A small network was trained on invented records. Each row is its activation on one of them, seen along a few directions.
Each row is followed by the record's values for the fields Gul, Sabok, Kebi, Netu.
The largest differences between rows may come from other fields.
In the rows, 500 means zero.
Strong random noise was added to every row along 23 fixed directions; ignore it. To show where, here is one row again and again, with new noise each time:
474, 508, 563, 582, 795, 738, 514, 475, 385, 498, 383, 500, 377, 398, 614, 527, 149, 471, 398, 644, 601, 513, 537, 549, 669, 486, 474, 310, 553, 542, 496, 713, 435, 544, 433
490, 348, 657, 574, 542, 304, 346, 560, 491, 642, 604, 490, 508, 352, 482, 434, 560, 575, 396, 493, 609, 524, 457, 575, 353, 572, 566, 413, 388, 513, 634, 440, 401, 434, 401
685, 557, 502, 668, 614, 616, 544, 592, 485, 733, 608, 578, 590, 487, 544, 549, 678, 476, 701, 724, 600, 437, 717, 319, 568, 410, 254, 276, 533, 477, 759, 559, 853, 602, 578
534, 448, 792, 514, 431, 525, 419, 368, 319, 296, 494, 523, 611, 394, 487, 702, 306, 427, 772, 474, 361, 621, 716, 617, 350, 427, 402, 511, 338, 545, 450, 633, 522, 470, 572
467, 477, 452, 498, 328, 584, 729, 214, 391, 423, 440, 487, 450, 544, 489, 655, 560, 443, 669, 449, 273, 611, 380, 364, 516, 607, 197, 660, 471, 390, 576, 452, 625, 422, 401
484, 526, 568, 386, 621, 552, 319, 743, 506, 664, 246, 529, 458, 335, 610, 284, 548, 439, 390, 600, 488, 448, 411, 617, 462, 371, 563, 483, 478, 439, 364, 628, 454, 371, 470
426, 559, 293, 370, 478, 379, 839, 429, 590, 679, 480, 238, 294, 463, 588, 302, 577, 436, 608, 523, 260, 683, 468, 331, 492, 532, 252, 457, 272, 366, 585, 302, 722, 277, 612
513, 442, 599, 533, 458, 480, 250, 461, 404, 194, 395, 518, 191, 344, 352, 465, 596, 416, 395, 407, 352, 547, 600, 809, 564, 469, 435, 589, 402, 392, 533, 438, 523, 478, 335
529, 543, 480, 413, 543, 519, 473, 741, 598, 522, 295, 581, 327, 427, 300, 436, 683, 716, 383, 424, 434, 471, 385, 527, 650, 346, 533, 408, 667, 579, 486, 431, 422, 545, 689
502, 545, 669, 519, 529, 337, 695, 496, 156, 417, 456, 627, 568, 367, 511, 426, 397, 376, 485, 650, 404, 700, 562, 537, 262, 376, 522, 536, 544, 491, 390, 372, 538, 742, 377
559, 655, 505, 597, 551, 446, 548, 532, 649, 646, 563, 229, 499, 461, 592, 439, 238, 394, 573, 664, 593, 509, 632, 367, 264, 551, 285, 410, 332, 607, 620, 796, 432, 505, 533
420, 699, 527, 435, 284, 484, 459, 578, 414, 541, 420, 447, 759, 316, 505, 521, 507, 575, 573, 435, 344, 538, 423, 266, 530, 308, 298, 409, 697, 505, 541, 740, 521, 571, 530
639, 676, 399, 465, 799, 640, 681, 507, 622, 349, 531, 357, 504, 527, 600, 334, 675, 483, 585, 339, 615, 444, 345, 466, 701, 495, 427, 489, 546, 418, 427, 477, 396, 478, 392
597, 714, 594, 391, 307, 455, 557, 531, 604, 572, 364, 573, 383, 651, 385, 405, 623, 490, 622, 570, 413, 674, 568, 510, 443, 539, 465, 385, 412, 415, 361, 617, 537, 512, 506
480, 386, 383, 584, 580, 534, 560, 619, 700, 402, 374, 584, 460, 454, 606, 610, 383, 382, 629, 504, 432, 802, 209, 597, 374, 573, 419, 454, 371, 469, 354, 418, 366, 290, 479
528, 795, 361, 208, 493, 478, 658, 308, 577, 425, 785, 566, 353, 631, 608, 450, 623, 507, 425, 353, 607, 281, 487, 501, 596, 655, 331, 560, 533, 468, 466, 631, 776, 615, 220
533, 402, 447, 672, 369, 714, 457, 455, 652, 641, 536, 512, 485, 496, 643, 579, 524, 616, 523, 503, 698, 525, 570, 477, 539, 412, 717, 460, 636, 465, 407, 457, 442, 565, 275
406, 276, 496, 519, 550, 633, 648, 681, 376, 413, 343, 463, 481, 312, 465, 491, 342, 363, 635, 432, 599, 609, 641, 427, 456, 531, 405, 597, 673, 458, 491, 588, 497, 393, 448
403, 136, 288, 543, 510, 734, 559, 660, 362, 593, 541, 541, 218, 365, 642, 472, 404, 591, 481, 588, 757, 563, 443, 317, 348, 461, 539, 563, 753, 484, 504, 554, 336, 318, 372
513, 378, 724, 683, 475, 473, 450, 521, 341, 772, 560, 452, 680, 541, 420, 505, 444, 573, 343, 533, 447, 461, 443, 496, 567, 564, 494, 425, 554, 596, 482, 612, 648, 621, 687
670, 485, 410, 736, 507, 520, 299, 591, 306, 423, 438, 427, 656, 689, 389, 526, 427, 454, 380, 538, 441, 345, 667, 610, 557, 390, 594, 703, 612, 563, 434, 348, 539, 473, 638
310, 411, 522, 442, 530, 437, 440, 445, 570, 523, 297, 235, 533, 438, 456, 306, 540, 271, 475, 625, 517, 387, 601, 532, 804, 630, 687, 406, 378, 386, 687, 541, 298, 544, 560
522, 495, 355, 467, 327, 532, 459, 497, 539, 507, 642, 272, 549, 652, 322, 370, 462, 521, 545, 262, 575, 425, 825, 412, 529, 538, 430, 580, 466, 456, 449, 729, 533, 319, 715
560, 605, 650, 374, 518, 449, 478, 607, 439, 415, 381, 707, 637, 464, 597, 717, 778, 408, 744, 581, 429, 447, 321, 615, 489, 491, 281, 518, 440, 525, 552, 529, 559, 550, 384
629, 503, 539, 587, 277, 566, 423, 388, 438, 595, 573, 293, 333, 739, 589, 550, 383, 655, 568, 597, 539, 491, 760, 498, 543, 492, 758, 501, 561, 554, 407, 378, 524, 417, 435

379, 342, 232, 509, 504, 580, 636, 513, 329, 363, 453, 414, 536, 683, 548, 537, 336, 382, 499, 395, 528, 591, 518, 576, 692, 589, 554, 606, 535, 406, 290, 400, 422, 299, 503
Gul is y4, Sabok is c6, Kebi is u1, Netu is s1
498, 495, 369, 398, 499, 568, 506, 512, 360, 481, 445, 664, 470, 544, 463, 698, 658, 735, 448, 433, 538, 309, 559, 601, 589, 250, 520, 616, 581, 625, 485, 368, 404, 569, 573
Gul is y4, Sabok is c1, Kebi is u3, Netu is s2
414, 390, 505, 602, 146, 431, 603, 485, 466, 612, 668, 427, 583, 609, 664, 807, 557, 540, 584, 556, 518, 504, 385, 525, 429, 541, 445, 601, 534, 675, 436, 522, 515, 743, 418
Gul is y4, Sabok is c1, Kebi is u3, Netu is s2
570, 509, 452, 519, 679, 632, 368, 554, 814, 487, 357, 460, 637, 444, 642, 622, 472, 453, 631, 444, 566, 326, 536, 605, 537, 445, 576, 565, 399, 560, 535, 427, 458, 331, 497
Gul is y3, Sabok is c1, Kebi is u3, Netu is s2
548, 244, 505, 613, 423, 644, 579, 520, 523, 681, 351, 531, 237, 576, 382, 500, 718, 553, 494, 498, 444, 605, 492, 602, 419, 506, 414, 658, 316, 441, 422, 454, 493, 380, 616
Gul is y2, Sabok is c1, Kebi is u3, Netu is s2
514, 684, 434, 587, 613, 443, 607, 534, 334, 673, 354, 522, 574, 577, 407, 478, 506, 611, 220, 566, 438, 466, 301, 473, 556, 433, 316, 479, 528, 562, 538, 481, 388, 596, 532
Gul is y3, Sabok is c6, Kebi is u1, Netu is s3
575, 663, 609, 353, 417, 204, 491, 616, 439, 328, 634, 541, 627, 379, 433, 504, 633, 645, 560, 329, 506, 492, 458, 428, 237, 416, 485, 579, 629, 616, 535, 396, 432, 543, 375
Gul is y1, Sabok is c2, Kebi is u3, Netu is s1
534, 352, 591, 575, 575, 363, 498, 730, 443, 592, 695, 458, 678, 524, 617, 439, 558, 297, 658, 675, 786, 476, 726, 594, 323, 534, 575, 464, 392, 541, 483, 548, 498, 603, 538
Gul is y4, Sabok is c3, Kebi is u2, Netu is s3
436, 541, 478, 436, 259, 629, 527, 393, 355, 354, 483, 524, 438, 512, 408, 544, 361, 555, 545, 405, 433, 615, 689, 482, 431, 349, 434, 557, 523, 494, 338, 750, 401, 555, 568
Gul is y3, Sabok is c1, Kebi is u3, Netu is s2
563, 455, 737, 650, 580, 571, 348, 542, 676, 667, 414, 389, 746, 350, 530, 469, 676, 418, 606, 492, 515, 367, 580, 552, 503, 435, 437, 549, 345, 490, 614, 606, 578, 556, 552
Gul is y1, Sabok is c4, Kebi is u2, Netu is s3
718, 561, 568, 619, 611, 613, 600, 449, 524, 401, 641, 389, 586, 579, 382, 475, 456, 639, 562, 424, 423, 409, 393, 284, 492, 442, 492, 556, 706, 656, 478, 482, 507, 619, 805
Gul is y2, Sabok is c5, Kebi is u3, Netu is s2
364, 411, 841, 523, 621, 445, 739, 225, 221, 504, 607, 371, 605, 374, 584, 344, 469, 441, 528, 544, 431, 719, 401, 561, 538, 479, 557, 334, 253, 417, 404, 590, 307, 767, 552
Gul is y4, Sabok is c4, Kebi is u1, Netu is s2
394, 449, 477, 128, 389, 511, 465, 620, 581, 352, 395, 564, 380, 513, 419, 437, 535, 484, 608, 335, 495, 457, 515, 540, 608, 602, 618, 524, 619, 456, 337, 561, 505, 289, 548
Gul is y4, Sabok is c6, Kebi is u1, Netu is s3
519, 723, 274, 490, 455, 238, 437, 612, 483, 624, 569, 461, 577, 717, 454, 492, 592, 570, 235, 554, 542, 355, 421, 538, 492, 508, 425, 515, 431, 618, 528, 529, 394, 582, 568
Gul is y2, Sabok is c2, Kebi is u2, Netu is s2
571, 390, 455, 720, 575, 344, 351, 619, 271, 464, 312, 596, 490, 468, 224, 449, 604, 474, 419, 611, 441, 636, 568, 498, 452, 498, 428, 461, 464, 370, 785, 206, 388, 296, 499
Gul is y3, Sabok is c6, Kebi is u1, Netu is s1
458, 283, 633, 483, 768, 546, 441, 494, 337, 522, 522, 575, 333, 336, 505, 586, 468, 559, 405, 590, 580, 302, 563, 611, 578, 517, 502, 475, 475, 615, 745, 426, 576, 526, 560
Gul is y3, Sabok is c5, Kebi is u3, Netu is s2
403, 525, 358, 446, 224, 394, 474, 406, 398, 558, 615, 434, 568, 620, 689, 556, 550, 340, 636, 767, 369, 474, 534, 419, 463, 509, 492, 545, 426, 452, 588, 449, 638, 526, 510
Gul is y1, Sabok is c5, Kebi is u3, Netu is s2
493, 481, 516, 411, 862, 692, 718, 298, 322, 330, 295, 507, 538, 605, 647, 611, 235, 228, 469, 496, 501, 266, 474, 660, 696, 730, 457, 786, 520, 491, 397, 439, 640, 423, 298
Gul is y4, Sabok is c6, Kebi is u1, Netu is s1
502, 435, 540, 610, 581, 477, 553, 489, 490, 643, 454, 373, 610, 568, 377, 450, 690, 471, 491, 573, 613, 400, 506, 486, 491, 526, 393, 525, 264, 532, 667, 671, 191, 619, 683
Gul is y3, Sabok is c1, Kebi is u3, Netu is s2
515, 558, 490, 607, 521, 336, 553, 652, 562, 664, 349, 253, 435, 458, 587, 365, 500, 488, 461, 727, 504, 634, 205, 365, 264, 519, 460, 464, 458, 549, 569, 494, 109, 462, 443
Gul is y4, Sabok is c3, Kebi is u2, Netu is s1
472, 557, 251, 493, 314, 364, 432, 637, 584, 203, 687, 537, 514, 515, 578, 682, 486, 462, 585, 493, 574, 534, 499, 446, 474, 478, 525, 481, 661, 592, 543, 495, 448, 632, 398
Gul is y2, Sabok is c2, Kebi is u3, Netu is s1
435, 558, 557, 274, 484, 179, 384, 358, 544, 436, 633, 726, 617, 344, 593, 587, 383, 541, 574, 504, 284, 607, 288, 456, 220, 576, 515, 416, 352, 504, 621, 285, 593, 270, 473
Gul is y2, Sabok is c5, Kebi is u3, Netu is s2
409, 328, 481, 347, 564, 480, 688, 601, 302, 508, 310, 610, 372, 394, 455, 605, 599, 466, 692, 669, 349, 562, 333, 294, 511, 580, 252, 471, 563, 485, 766, 404, 546, 321, 634
Gul is y2, Sabok is c6, Kebi is u1, Netu is s1
613, 498, 469, 598, 492, 637, 423, 486, 475, 505, 480, 512, 333, 468, 512, 548, 604, 657, 499, 465, 591, 498, 585, 455, 541, 408, 482, 481, 600, 458, 577, 429, 502, 407, 303
Gul is y3, Sabok is c2, Kebi is u3, Netu is s1
455, 591, 330, 535, 503, 474, 443, 465, 292, 462, 684, 583, 659, 461, 699, 393, 434, 427, 508, 554, 401, 744, 341, 377, 487, 426, 371, 317, 487, 289, 449, 532, 582, 345, 385
Gul is y1, Sabok is c6, Kebi is u1, Netu is s3
616, 556, 457, 464, 448, 451, 386, 540, 767, 287, 558, 736, 561, 640, 206, 493, 489, 480, 406, 301, 541, 410, 426, 558, 334, 658, 548, 640, 595, 553, 369, 563, 472, 524, 570
Gul is y3, Sabok is c6, Kebi is u1, Netu is s1
417, 732, 430, 463, 482, 394, 552, 184, 639, 441, 539, 658, 832, 611, 579, 689, 416, 562, 570, 443, 325, 744, 189, 473, 672, 563, 516, 184, 273, 411, 472, 446, 349, 473, 523
Gul is y2, Sabok is c5, Kebi is u3, Netu is s2
324, 464, 326, 497, 586, 515, 407, 613, 579, 471, 416, 677, 696, 482, 319, 402, 480, 339, 289, 523, 621, 401, 535, 563, 721, 505, 604, 395, 566, 444, 523, 653, 423, 693, 660
Gul is y4, Sabok is c4, Kebi is u2, Netu is s2
586, 625, 479, 539, 586, 381, 551, 632, 575, 529, 492, 353, 315, 449, 567, 429, 684, 359, 503, 428, 641, 513, 689, 704, 423, 552, 218, 573, 239, 434, 560, 531, 612, 456, 178
Gul is y4, Sabok is c2, Kebi is u3, Netu is s3
462, 640, 286, 448, 515, 500, 616, 358, 604, 504, 490, 199, 597, 613, 418, 171, 315, 388, 372, 583, 581, 293, 591, 218, 512, 507, 713, 584, 615, 499, 510, 608, 205, 641, 656
Gul is y4, Sabok is c6, Kebi is u1, Netu is s3
450, 461, 493, 596, 630, 696, 439, 377, 596, 445, 475, 563, 634, 299, 339, 459, 384, 506, 337, 217, 451, 432, 472, 457, 650, 495, 394, 535, 646, 405, 547, 570, 660, 482, 500
Gul is y4, Sabok is c7, Kebi is u3, Netu is s3
503, 443, 610, 343, 318, 444, 286, 385, 375, 323, 628, 512, 441, 537, 519, 538, 417, 558, 711, 625, 393, 505, 696, 470, 436, 415, 760, 408, 467, 535, 508, 449, 462, 387, 684
Gul is y3, Sabok is c2, Kebi is u1, Netu is s1
505, 405, 293, 615, 452, 686, 524, 393, 384, 580, 438, 638, 320, 796, 445, 492, 231, 351, 351, 610, 499, 614, 668, 598, 486, 667, 466, 602, 425, 355, 302, 547, 677, 277, 462
Gul is y1, Sabok is c6, Kebi is u1, Netu is s3
408, 405, 520, 353, 447, 355, 388, 704, 385, 570, 607, 294, 483, 657, 548, 464, 237, 377, 525, 599, 614, 356, 741, 570, 423, 688, 549, 565, 392, 643, 472, 738, 547, 328, 713
Gul is y2, Sabok is c7, Kebi is u3, Netu is s3
424, 450, 371, 578, 706, 522, 758, 403, 400, 378, 598, 567, 706, 444, 433, 490, 232, 442, 510, 385, 539, 613, 806, 500, 560, 370, 554, 454, 486, 472, 444, 315, 585, 571, 672
Gul is y1, Sabok is c6, Kebi is u1, Netu is s1
598, 646, 387, 765, 424, 488, 443, 361, 454, 456, 613, 508, 538, 639, 399, 528, 547, 595, 372, 452, 636, 596, 564, 476, 518, 501, 403, 440, 468, 432, 593, 565, 305, 609, 288
Gul is y3, Sabok is c1, Kebi is u3, Netu is s2

Which values does each new row have?
470, 308, 619, 625, 754, 730, 695, 516, 666, 631, 276, 275, 642, 290, 426, 450, 494, 536, 529, 240, 707, 374, 650, 436, 650, 503, 585, 639, 591, 490, 580, 435, 393, 482, 466
Gul is y2, Sabok is c7, Kebi is u3, Netu is s3
524, 630, 532, 701, 440, 494, 547, 585, 387, 592, 456, 588, 772, 509, 614, 630, 552, 480, 600, 679, 464, 706, 394, 436, 585, 368, 436, 263, 594, 482, 453, 504, 512, 711, 449
Gul is y4, Sabok is c2, Kebi is u2, Netu is s2
506, 330, 465, 460, 388, 390, 492, 634, 566, 383, 629, 624, 558, 669, 428, 646, 684, 477, 619, 522, 648, 405, 490, 642, 426, 556, 680, 600, 495, 636, 432, 412, 345, 660, 649
Gul is y4, Sabok is c5, Kebi is u3, Netu is s2
626, 413, 689, 547, 701, 499, 593, 655, 436, 516, 504, 433, 643, 516, 469, 432, 419, 466, 689, 572, 635, 516, 515, 408, 344, 552, 556, 462, 536, 592, 455, 545, 343, 439, 661
Gul is y4, Sabok is c6, Kebi is u1, Netu is s1
698, 722, 466, 458, 481, 560, 475, 555, 396, 518, 607, 644, 510, 527, 423, 430, 563, 597, 574, 602, 524, 423, 664, 324, 241, 240, 364, 518, 602, 539, 500, 649, 558, 585, 622
Gul is y4, Sabok is c7, Kebi is u3, Netu is s3
446, 670, 533, 398, 407, 505, 342, 542, 601, 458, 531, 423, 788, 408, 665, 698, 391, 630, 686, 378, 482, 411, 458, 396, 719, 449, 553, 329, 711, 580, 572, 499, 574, 420, 434
Gul is y4, Sabok is c5, Kebi is u3, Netu is s2
369, 381, 435, 476, 441, 471, 598, 439, 242, 282, 496, 518, 223, 673, 355, 516, 438, 474, 430, 448, 502, 691, 541, 665, 659, 681, 470, 498, 426, 411, 461, 465, 380, 445, 453
Gul is y3, Sabok is c7, Kebi is u1, Netu is s3
448, 515, 522, 493, 391, 603, 841, 383, 532, 641, 372, 548, 734, 616, 590, 595, 361, 459, 674, 558, 525, 629, 494, 334, 398, 520, 604, 565, 546, 491, 296, 528, 438, 602, 474
Gul is y2, Sabok is c4, Kebi is u1, Netu is s1
495, 364, 504, 772, 531, 531, 529, 420, 372, 818, 529, 635, 511, 453, 508, 742, 477, 818, 330, 475, 478, 644, 502, 553, 550, 342, 438, 330, 423, 560, 591, 242, 597, 492, 490
Gul is y3, Sabok is c6, Kebi is u1, Netu is s3
466, 623, 520, 374, 428, 386, 441, 785, 295, 663, 511, 375, 676, 709, 516, 467, 525, 608, 514, 511, 605, 405, 642, 512, 689, 480, 575, 382, 581, 590, 435, 617, 507, 453, 659
Gul is y3, Sabok is c7, Kebi is u3, Netu is s3
504, 423, 342, 576, 652, 719, 771, 498, 569, 382, 577, 524, 381, 479, 482, 420, 206, 360, 532, 505, 495, 615, 406, 286, 469, 621, 338, 507, 716, 475, 439, 617, 680, 525, 603
Gul is y4, Sabok is c4, Kebi is u1, Netu is s2
620, 571, 341, 663, 396, 587, 534, 620, 559, 725, 635, 665, 688, 597, 507, 517, 765, 794, 439, 255, 683, 605, 599, 540, 497, 218, 539, 446, 534, 438, 271, 409, 544, 546, 438
Gul is y3, Sabok is c1, Kebi is u3, Netu is s2
655, 473, 585, 674, 561, 575, 726, 564, 595, 713, 643, 231, 242, 571, 573, 447, 512, 557, 672, 427, 578, 686, 623, 493, 422, 631, 237, 459, 342, 482, 483, 463, 756, 312, 445
Gul is y4, Sabok is c7, Kebi is u3, Netu is s3
617, 588, 586, 398, 454, 530, 577, 230, 405, 386, 500, 403, 302, 511, 493, 530, 502, 453, 542, 583, 226, 297, 450, 390, 349, 504, 319, 798, 500, 593, 595, 500, 683, 550, 554
Gul is y4, Sabok is c2, Kebi is u3, Netu is s2
416, 311, 433, 523, 451, 634, 459, 545, 489, 509, 492, 402, 314, 459, 653, 520, 390, 476, 495, 589, 542, 474, 458, 519, 422, 467, 571, 607, 547, 550, 410, 560, 375, 457, 491
Gul is y1, Sabok is c6, Kebi is u1, Netu is s1
406, 609, 450, 347, 547, 295, 239, 485, 534, 343, 370, 501, 862, 435, 392, 493, 693, 494, 387, 113, 364, 362, 332, 717, 607, 503, 420, 677, 264, 396, 545, 444, 322, 216, 461
Gul is y1, Sabok is c1, Kebi is u3, Netu is s2
569, 459, 656, 480, 654, 589, 695, 443, 368, 460, 505, 490, 346, 512, 461, 556, 513, 675, 504, 359, 693, 475, 543, 562, 447, 515, 466, 611, 494, 586, 461, 509, 286, 522, 353
Gul is y2, Sabok is c6, Kebi is u1, Netu is s3
313, 266, 257, 427, 245, 384, 262, 657, 376, 427, 564, 681, 494, 458, 380, 686, 593, 426, 475, 501, 493, 398, 721, 552, 483, 468, 394, 595, 510, 508, 688, 581, 651, 439, 632
Gul is y1, Sabok is c2, Kebi is u3, Netu is s1
